[149 104 149 120 121 136  82 127 133 142 176 117 148 177 149 108 160 178
 121 140 179 156 137 130 158 106 120 142 181 105  89 173 126 105 137 175
  92 123 126 149 150  76 145 132 178 155 154 168 109 159 172 145  88] -> Z_7
[126 175 135 179 128 100 163 106 152  79 178 160  98 113 159 100 110 112
  82 104 135 108 162 143  77 168 119  93 174 100 146 100  89 170 112 177
 140 174 126 100 145 137 127 107 173 167 155 115  88 112 144 115 106] -> Z_206
[ 91 158 106 135 134  80 105 157 157 110 157 108 111 137 106 173 105 114
 157 114 115  75 148 118 114 107 116 111  75  84 141  76  86 112  80  77
 164  95 113 110 126 165 120 104  80 163 138 168 111  88 172 110 121] -> Z_69
asked: [149 104 149 120 121 136  82 127 133 142 176 117 148 177 149 108 160 178
 121 140 179 156 137 130 158 106 120 142 181 105  89 173 126 105 137 175
  92 123 126 149 150  76 145 132 178 155 154 168 109 159 172 145  88] => Z_7
all Z_206: [112] => 18 35 50
asked: [126 175 135 179 128 100 163 106 152  79 178 160  98 113 159 100 110 112
  82 104 135 108 162 143  77 168 119  93 174 100 146 100  89 170 112 177
 140 174 126 100 145 137 127 107 173 167 155 115  88 112 144 115 106] => Z_206
all Z_69: [106] => 3 15

[136  90 165 145 139 130 180 103 168 168 151 167 152  71 107 108  91 135
 120 118 166 119 135 104 131 166] -> Z_660
[135 135  72  92  99 139 134 139  74  73  75  75 117 164 166 135 183  72
  73  73  75 139 135 135 143  97] -> Z_743
[135 182  72  92  99 139  95 138  74  73 119 183 117 164 166 137 183 135
 157 156  75 171 100 135 156  97] -> Z_432
[135 182  72  92  74 139  95 138  74  73 119 107 117 164 166 137 183 135
 157 156  75 122 100 135 143  97] -> Z_366
asked: [136  90 165 145 139 130 180 103 168 168 151 167 152  71 107 108  91 135
 120 118 166 119 135 104 131 166] => Z_660
asked: [135 135  72  92  99 139 134 139  74  73  75  75 117 164 166 135 183  72
  73  73  75 139 135 135 143  97] => Z_743
all Z_743: [139] => 6 8 22
asked: [135 182  72  92  74 139  95 138  74  73 119 107 117 164 166 137 183 135
 157 156  75 122 100 135 143  97] => Z_366
all Z_743: [75] => 11 12 21
all Z_743: [135] => 1 2 16 23 24
all Z_432: [157] => 19

[152 151 147 164 163 140 127 141 144 149 140 164 130 135 157 151 168 137
 162 146 139 127 132 117] : Z_273
[148 141 149 171 157 131 117 156 150 141 129 168 137 132 158 141 157 139
 155 163 143 133 127 122] : Z_53
[133 120 119 102  84 116 138 128 121 126  84  84 144 125 124 131  98 146
 111 138 138 153 141 157] : Z_41
[148 146 149 171 157 131 117 156 150 141 164 168 137 132 158 141 157 139
 155 163 143 133 127 122] : Z_696
[150 147 149 171 158 131 118 156 149 142 166 137 137 132 160 143 159 139
 157 162 143 133 128 137] : Z_587
asked: [133 120 119 102  84 116 138 128 121 126  84  84 144 125 124 131  98 146
 111 138 138 153 141 157] => Z_41
asked: [148 146 149 171 157 131 117 156 150 141 164 168 137 132 158 141 157 139
 155 163 143 133 127 122] => Z_696
asked: [150 147 149 171 158 131 118 156 149 142 166 137 137 132 160 143 159 139
 157 162 143 133 128 137] => Z_587

[147 140 151 155 156 152 174 143] : Z_360
[126 140 127 126 123 125 107 126] : Z_849
[145 147 153 164 154 153 162 145] : Z_520
[136 134 140 136 144 148 159 142] : Z_369
[154 141 145 159 152 150 171 140] : Z_544
[153 140 144 158 154 150 170 139] : Z_692
[148 149 142 146 137 133 121 141] : Z_615
[146 148 148 155 144 155 155 142] : Z_223
[154 154 148 152 143 139 128 146] : Z_297
[139 136 131 119 130 132 124 139] : Z_174
all Z_223: [155] => 4 6 7
all Z_849: [126] => 1 4 8

[170 166  78 109 174 173 109 174  89 175 175 174 170 171  85  81 109 109
 171  83  81 168 174 176 173 174] = Z_921
[ 80  84 175  96  79 174  83  85 174  88  82  80  80  79 173 100 173 165
 100 175 174 176 175  80  84 176] = Z_159
[ 80 173 171  85 168  88 174  81  81  79  79 171 126 174 175 172  81 126
  79  81  82  84  88 126 176  82] = Z_709
[117  83  79 176 175 176  80 122 175 175 173  90  99 149 172  80 168  80
  80  82  85 170 175 173  79 134] = Z_353
[ 81  80 175  77  84 166  82  85 176  77  84  81  82  79  84 145 174 176
  80 174 175  79 176  82  77 175] = Z_948
[ 80  84 175  96  79 174 175  85 174  88  82  80  80  79 175 175 173 165
  81 175 174  86 175  80  84 176] = Z_732
all Z_159: [80] => 1 12 13 24
all Z_921: [175] => 10 11
asked: [ 80  84 175  96  79 174 175  85 174  88  82  80  80  79 175 175 173 165
  81 175 174  86 175  80  84 176] => Z_732
all Z_709: [81] => 8 9 17 20
all Z_948: [84] => 5 11 15
asked: [ 81  80 175  77  84 166  82  85 176  77  84  81  82  79  84 145 174 176
  80 174 175  79 176  82  77 175] => Z_948

[113 183 136 115 129 183 132 155 139 142 122 144 136 144 125 123 102 126
 167 111 166  92 153 130 123 139 151 114 142 135 101 155 111 114 154 142
 141 125  97]  Z_23
[130 154 130 125 128 154 138 158 121 116 137 117 136 100 130 131 113 129
 165 115 159 105 140 110 121 146 135 127 150 164 138 131 101 100 155 125
 160 129  81]  Z_217
[128 146 126 119 127 153 143 154 116 117 137  98 147  92 126 134 114 124
 153 121 142 122 132 115 108 145 137 119 149 168 134 122 109 105 155 126
 167 127  89]  Z_381
[127 178 155 134 151 140 129 101 123 156 109 123 148 143 145 115 107 167
 161 123 152 102 139 110 104 163 104 113 155 152 144 159 141 126 141 142
 153 112 108]  Z_128
[120 170 138 116 132 172 128 151 138 136 117 132 135 133 130 134 114 132
 163 118 160  98 147 115 122 140 149 113 154 144 119 151 111 115 155 141
 145 126  99]  Z_532
[138 172 158 138 152 130 127  99 120 147 102 125 145 136 149 119 138 176
 166 118 161  95 141 103 111 171  90 118 152 160 158 163 133 120 140 138
 144 117 102]  Z_830
[127 178 155 134 151 140 129 101 123 156 102 123 148 143 145 115 107 167
 161 123 152 102 139 110 104 163 104 113 155 152 144 159 141 126 141 142
 144 112 108]  Z_838
[133 132 130 110 132 149 125 160 131  87  94  99 160 106 130 154 140 130
 148 137 142 135 124  92 111 128 167 114 145 170 140 120 114 122 158 147
 175 120 117]  Z_228
[124 160 127 141 122 160 150 154 116 137 151 109 138  98 121 126 100 124
 163 110 151 109 140 123 114 150 129 123 153 158 127 131 108 100 154 123
 159 129  80]  Z_540
asked: [124 160 127 141 122 160 150 154 116 137 151 109 138  98 121 126 100 124
 163 110 151 109 140 123 114 150 129 123 153 158 127 131 108 100 154 123
 159 129  80] => Z_540
all Z_23: [142] => 10 29 36

[ 94 168 164 164 165 167 169 164 170] : Z_113
[ 88 166 166  88 168  88 166  86 166] : Z_822
[ 89  91 169 166  89 123  89 169  89] : Z_653
[164 164  90  91 170 166 169  94  87] : Z_12
[166  92  94 168  87  95 146  85  95] : Z_333
[170 169  89 164  96 165 169  91 100] : Z_829
dup Z_12:  => [164]
all Z_822: [166] => 2 3 7 9
all Z_113: [164] => 3 4 8
both Z_333 Z_653:  => [166]
dup Z_113:  => [164]
both Z_113 Z_653:  => [169]

[126 158 131  81  89 128 120 108 114] -> Z_602
[107 161 103 122 103 146 125 131 103] -> Z_401
[ 82 153  82 121  82 102 102 102 102] -> Z_578
[117 165  96 160 154 126 134 166 112] -> Z_861
all Z_578: [82] => 1 3 5
all Z_861: [165] => 2

[127 128 127 126 127 128 126 127 148 128 128 127 127 130 128 129 126 129
 127 126 128 127 128 130] : Z_569
[106 126  91  91 101 106 143 162 103 107  95 103 150 108 107  91  95  90
 103  95 106 107 103 106] : Z_439
[105 131 169 152 156 149 110  93  99 160 159 104 105 125 152 167  90 149
  86 110  90 149 155 167] : Z_812
all Z_439: [91] => 3 4 16
all Z_439: [106] => 1 6 21 24
asked: [105 131 169 152 156 149 110  93  99 160 159 104 105 125 152 167  90 149
  86 110  90 149 155 167] => Z_812
asked: [106 126  91  91 101 106 143 162 103 107  95 103 150 108 107  91  95  90
 103  95 106 107 103 106] => Z_439
all Z_812: [105] => 1 13
both Z_439 Z_812:  => [90]
both Z_569 Z_439:  => [126]

[113 112 134 149 108 129 128 135  96 132 122 175 127 160  93 130 110 162
 106 104 137  93 116 143 110 133 131 151  99 130  97 103 129 143 140 127
 123 128 113] -> Z_222
[134 147 118 134 114 136 143 139 125 160 136 103 152 101 114 149 130 119
 118 150 133 122 106 146 154 127 144 141 116 138 122 132 119 117 121  85
 117 157 159] -> Z_10
[149 113 106 119 140 106 125 133 128  89 123 147 142 141 172 121 134 139
  99 137 105 167 107 115 142 140 131 161 135  93 139 145 161 109 119 130
 126 147 117] -> Z_839
[153 150 120 136 127 161 137 130 127 147 152  90 131  85 100 129 107 117
 153 163 148 128 132 137 132  88 122 107 117 134 105 118 131 123 131 117
 128 131 160] -> Z_679
[ 93  97 146 102 133 126  97 117 155 121 137 125 107 122 122 122 136 141
 142 127 132 133 184  97 132 113 111  97 126 127 140 146 126 107 103 157
 151 106 133] -> Z_402
[143 118 103 111 139 119 117 130 120  80 119 146 126 136 169 126 132 151
  96 121 102 163 101 121 148 140 132 158 132  93 138 148 163  94 123 126
 138 146 124] -> Z_451
[134 130 121 117 140 118 122 134 127  85 111 148 144 140 163 124 132 133
 100 119 107 167 105 112 150 140 128 172 134  94 132 156 154 102 116 122
 128 143 127] -> Z_999
[153 150 120 136 127 161 137 130 127 147 152  90 131  85 100 129 107 117
 153 163 148 128 130 137 132  88 122 107 117 134 105 118 131 123 131 102
 128 107 160] -> Z_959
[105 124 140 104 132 131 107 117 150 105 138 120 109 112 114 128 132 142
 155 127 123 140 183 126 119 107 114  87 127 115 134 157 115 123  99 150
 157 118 143] -> Z_185
asked: [134 130 121 117 140 118 122 134 127  85 111 148 144 140 163 124 132 133
 100 119 107 167 105 112 150 140 128 172 134  94 132 156 154 102 116 122
 128 143 127] => Z_999
all Z_402: [97] => 2 7 24 28

[112 144 121 111 138 104 186  88 165 113 126 128 118 110 175]  Z_808
[ 86 117 121 111 138 104 186  88 165 117 126 128 118 110 175]  Z_596
[164 144 136 148 116 130  93 179  92 142 113 126 184 156 104]  Z_320
asked: [ 86 117 121 111 138 104 186  88 165 117 126 128 118 110 175] => Z_596
asked: [164 144 136 148 116 130  93 179  92 142 113 126 184 156 104] => Z_320

[114 146 162 150 149 102 150 142  92] -> Z_658
[115  80 115 115 141 115 133 139 123] -> Z_990
[130 106 115 146 121 156 134 143 123] -> Z_221
[150 100  80 121 101 174 101 123 170] -> Z_794
[118 115 146  95 133 125 155 145  97] -> Z_563
[129 118 127 124 118 118 141 135 118] -> Z_901
[123 152 148 123 140  91 130 122 121] -> Z_762
[139 140 141 110 133 111 126 118 128] -> Z_67
[125 157 146 111 140 146 121 140 132] -> Z_409
[109 138 172 142 152  96 164 149  81] -> Z_75
[118 115 146 137 133 125 155 145  97] -> Z_14
[123 151 146 122 138 114 123 116 145] -> Z_603
dup Z_990:  => [115]
both Z_901 Z_563:  => [118]
both Z_794 Z_603:  => [123]
all Z_409: [146] => 3 6
asked: [129 118 127 124 118 118 141 135 118] => Z_901
dup Z_901:  => [118]

[113 132 123 121 140 119 127 141 154 124 156  98 125 139 117 128  90 151
 132 127 124 123 153 128 134 139 147 111 130] = Z_233
[142 140 136 139 137 144 140 102 115 123 139 136 133 157 127 145 141 132
 140 141 118 144 131 113 147 101 128 121 111] = Z_314
[142 141 136 156 128 144 120 102 115 123 139 136 126 157 127 129 141 132
 140 141 118 144 131 113 147 101 128 121 111] = Z_385
[142 141 136 139 128 144 120 102 115 123 139 136 130 157 127 129 141 132
 140 135 118 144 131 113 147 101 128 121 111] = Z_916
[142 141 136 139 128 144 120 102 115 123 139 136 130 157 127 129 141 132
 140 141 118 144 131 113 147 101 128 121 111] = Z_307
asked: [113 132 123 121 140 119 127 141 154 124 156  98 125 139 117 128  90 151
 132 127 124 123 153 128 134 139 147 111 130] => Z_233
all Z_233: [123] => 3 22

[155 155 155 155]  Z_648
[126 129 126 129]  Z_845
[129 129 129 129]  Z_50
[132 155 140 185]  Z_59
all Z_648: [155] => 1 2 3 4
dup Z_648:  => [155]
all Z_50: [129] => 1 2 3 4
all Z_845: [129] => 2 4
asked: [126 129 126 129] => Z_845

[101 128 133 167 117] = Z_124
[139 134 112 114 135] = Z_142
[136 144 128 113 124] = Z_500
[ 98 108 148 127 142] = Z_251
[117 115 132 119 128] = Z_992
[117 141 133 154 116] = Z_949
[106 157 108 144 118] = Z_110
[ 95 104 124  95 185] = Z_123
[120 120 134 130 171] = Z_877
all Z_877: [120] => 1 2
all Z_949: [141] => 2

[124 118 140 122 114 138 144 133 139 128 116 124 119 129 139 134 139 136]  Z_723
[151 162 131 117 166  97 141 117 165 137 163 165 147 116 127 165 134 165]  Z_357
[142 129 123 136 136 115 130 142 132 128 133 124 122 134 136 133 133 136]  Z_919
[145 156 115 127 164  94 113 117 133 133 157 146 152 121 109 141 114 120]  Z_599
[128 127 105 123 119 138 111 106  96 125 125 121 129 114 118  96 104 113]  Z_642
[ 83  83 133 132  99 142 108 165 110 109  98  84  90 155 116 107 146 119]  Z_756
[150 145 136 115 121 142 146 119 126 133 122 127 144 130 129 124 121 139]  Z_60
[111 106 107 148 101 172 111 118  83 118 111 113 110 126 141  78 116 120]  Z_65
[136 141  87 131 129 151 115  83  88 124 137 146 136 100 131  84  92 119]  Z_397
[105  88 157 133  85 154 149 159 134 126  89  92 101 147 148 130 153 143]  Z_164
[100  87 160 135  97 137 145 168 146 126  96  94 101 150 143 145 159 142]  Z_827
[120 119 103 140 112 164 115 109  88 137 120 125 120 120 136  83 110 122]  Z_835
all Z_919: [136] => 4 5 15 18
dup Z_599:  => [133]

[86 86 85 85]  Z_779
[ 84 106  85  85]  Z_677
[ 85  85 143  85]  Z_748
dup Z_748:  => [85]
dup Z_677:  => [85]
asked: [ 84 106  85  85] => Z_677
all Z_677: [85] => 3 4
all Z_779: [85] => 3 4

[122 133 128 143 121 135  94 150 157 114 123 150 121 143 143] : Z_745
[126 118 111 124 124 138 100 132 144  98 136 126 127 131 145] : Z_291
[124 137 119 112 112 150 112 111 134 112 123 112 142 137 137] : Z_348
[122 133 128 118 121 135  94 150 111 114 123 150 129 128 127] : Z_913
[122 125 116 118 118 130 116 128 137 124 107 139 132 107 137] : Z_25
[115 129 128 117  96 139 101 116 101 110  99 132 121 116 125] : Z_73
[117 112 151 119 118 145  90 137 142 103 127 141 136 151 122] : Z_869
[122 133 118 118 121 135  94 150 118 114 123 150 129 143 112] : Z_242
[149 126 123  95  94 137 110 138 150 138 112 114 138 136 145] : Z_600
all Z_73: [96] => 5
all Z_25: [137] => 9 15
all Z_745: [143] => 4 14 15
all Z_242: [118] => 3 4 9
asked: [122 125 116 118 118 130 116 128 137 124 107 139 132 107 137] => Z_25
all Z_348: [137] => 2 14 15

[143 170 147 140] = Z_503
[126 109 103 114] = Z_819
[126 109 103 108] = Z_620
[103 142 103 103] = Z_958
dup Z_958:  => [103]
all Z_620: [103] => 3

[152 151 134 152 110 116 177  97 148 151  79 168 109 183 111  74 148  85
 163 104 139 181 131 156  80 148 166 177 149 148 108 120 151 177 151  85] = Z_437
[151 109 134 148 110 116 110  97 165 151  79 168 109 183 111  74 106  85
 163 151 139 181 131  77  80 125 166 149 149 156 108 120  93 177 138  85] = Z_711
[102 109 134 118 110 116 110  97 165 151  79 168 109 183 111  74 148  85
  75 104 139 135 131 156  80 125 166  79 171 109 108  74  93 177 151  85] = Z_396
asked: [102 109 134 118 110 116 110  97 165 151  79 168 109 183 111  74 148  85
  75 104 139 135 131 156  80 125 166  79 171 109 108  74  93 177 151  85] => Z_396
all Z_437: [151] => 2 10 33 35
asked: [151 109 134 148 110 116 110  97 165 151  79 168 109 183 111  74 106  85
 163 151 139 181 131  77  80 125 166 149 149 156 108 120  93 177 138  85] => Z_711
all Z_437: [134] => 3

[136 128 134 133 134 105 119 113 132 136 129 149 133 136 128 130 128 132
 125 126 122 122 158 134 127 135 132 130 130 129 136 115 143 144 117 129
 119 125 121 134 132 137 120 119 146 130 135 136 138 133 126 139 133 130] = Z_791
[125 133 118 136 127 131 125 138 136 121 121 122 127 135 132 128 135 123
 126 133 128 137 122 133 122 128 130 125 129 132 126 142 119 144 121 128
 125 133 120 126 127 124 127 123 117 132 132 133 127 132 123 119 128 125] = Z_452
[122 128 118 128 134 127 132 127 122 131 118 130 125 128 126 130 124 135
 125 133 139 125 125 126 123 130 126 123 129 125 128 124 136 144 131 130
 137 118 123 127 122 127 127 122 122 129 126 135 129 123 125 123 132 133] = Z_960
[122 129 132 137 127 131 125 118 129 124 130 126 125 137 132 129 130 127
 129 131 129 138 127 135 149 125 129 128 127 134 125 126 124 144 124 124
 130 131 129 131 135 128 120 124 122 128 131 135 122 135 118 129 131 132] = Z_714
[135 125 128 128 122 128 127 126 128 128 127 141 131 127 121 126 127 134
 130 129 114 132 129 127 130 130 130 131 130 127 131 124 125 144 128 126
 123 139 121 134 119 135 137 134 133 125 119 125 131 130 135 130 122 128] = Z_716
[123 130 126 138 133 125 135 121 118 122 118 126 128 125 128 123 121 132
 124 135 135 119 122 130 144 123 124 129 130 131 126 119 136 144 122 125
 135 123 133 132 118 126 118 117 111 135 127 134 129 118 126 132 130 133] = Z_328
[136 144 134 133 134 105 119 113 132 136 129 149 133 136 128 130 128 132
 125 126 122 122 158 134 127 135 132 130 130 129 136 115 143 144 136 124
 157 135 155 127 124 130 123 136 133 126 118 124 125 127 148 126 111 127] = Z_862
[132 121 119 131 128 122 133 127 114 127 119 145 131 124 117 131 115 128
 125 134 125 122 123 120 135 124 126 124 133 126 126 116 138 144 127 127
 131 127 120 133 116 129 138 126 106 125 117 127 132 121 133 127 129 135] = Z_172
[127 132 129 134 136 121 129 148 123 127 124 118 125 130 133 126 129 125
 125 129 142 119 130 129 128 124 125 121 126 130 125 126 134 144 127 130
 133 119 144 122 141 123 114 119 121 131 137 132 126 124 124 123 131 130] = Z_28
asked: [122 128 118 128 134 127 132 127 122 131 118 130 125 128 126 130 124 135
 125 133 139 125 125 126 123 130 126 123 129 125 128 124 136 144 131 130
 137 118 123 127 122 127 127 122 122 129 126 135 129 123 125 123 132 133] => Z_960
all Z_328: [118] => 9 11 41 43 50
asked: [136 128 134 133 134 105 119 113 132 136 129 149 133 136 128 130 128 132
 125 126 122 122 158 134 127 135 132 130 130 129 136 115 143 144 117 129
 119 125 121 134 132 137 120 119 146 130 135 136 138 133 126 139 133 130] => Z_791

[114 136  87 128 130 121 155 141 141 155 149 130 127 121]  Z_542
[110 146  80 123 134 131 164 141 140 152 153 129 121 119]  Z_961
[112 132  91 136 122 132 158 140 126 138 158 132 107 109]  Z_855
[109 126  99 124 135 135 158 139 138 157 144 138 126 122]  Z_851
[112 132  91 136 122 132 158 140 126 153 158 132 107 109]  Z_763
[114 133  85 119 134 121 153 148 141 156 155 129 120 116]  Z_595
[122 124  95 107 130 153 173 134 127 155 173 130 133 122]  Z_87
[119 134  76 121 128 127 156 137 144 147 145 130 117 110]  Z_359
[116 133  87 128 133 131 152 139 140 157 153 128 125 121]  Z_666
[116 147  90 128 119 118 129 129 125 148 153 148 126 117]  Z_45
[124 141 102 127 137 123 163 150 139 141 151 144 122 124]  Z_337
all Z_666: [157] => 10
both Z_337 Z_595:  => [141]
asked: [122 124  95 107 130 153 173 134 127 155 173 130 133 122] => Z_87

[122 113 173 128 119 107 126 104 149] -> Z_678
[122 122 173 128 119 119 126 119 137] -> Z_412
[142 131 171 132 118 113 119 118 148] -> Z_35
[113 113 119 113 119 107 119 111 111] -> Z_266
all Z_266: [119] => 3 5 7
all Z_412: [119] => 5 6 8
dup Z_35:  => [118]
asked: [113 113 119 113 119 107 119 111 111] => Z_266
both Z_266 Z_412:  => [119]

[104 136 148 148 125 117 121 114 148 142 119 109 143 148 148 177 145] : Z_876
[101 128 148 142 119 118 114 108 120 141 118 149 116 145 141 172 144] : Z_189
[101 128 146 127 119 146 114 108 117 141 118 103 146 145 145 175 142] : Z_735
asked: [104 136 148 148 125 117 121 114 148 142 119 109 143 148 148 177 145] => Z_876
asked: [101 128 148 142 119 118 114 108 120 141 118 149 116 145 141 172 144] => Z_189
dup Z_876:  => [148]
all Z_735: [127] => 4
asked: [101 128 146 127 119 146 114 108 117 141 118 103 146 145 145 175 142] => Z_735
all Z_735: [145] => 14 15

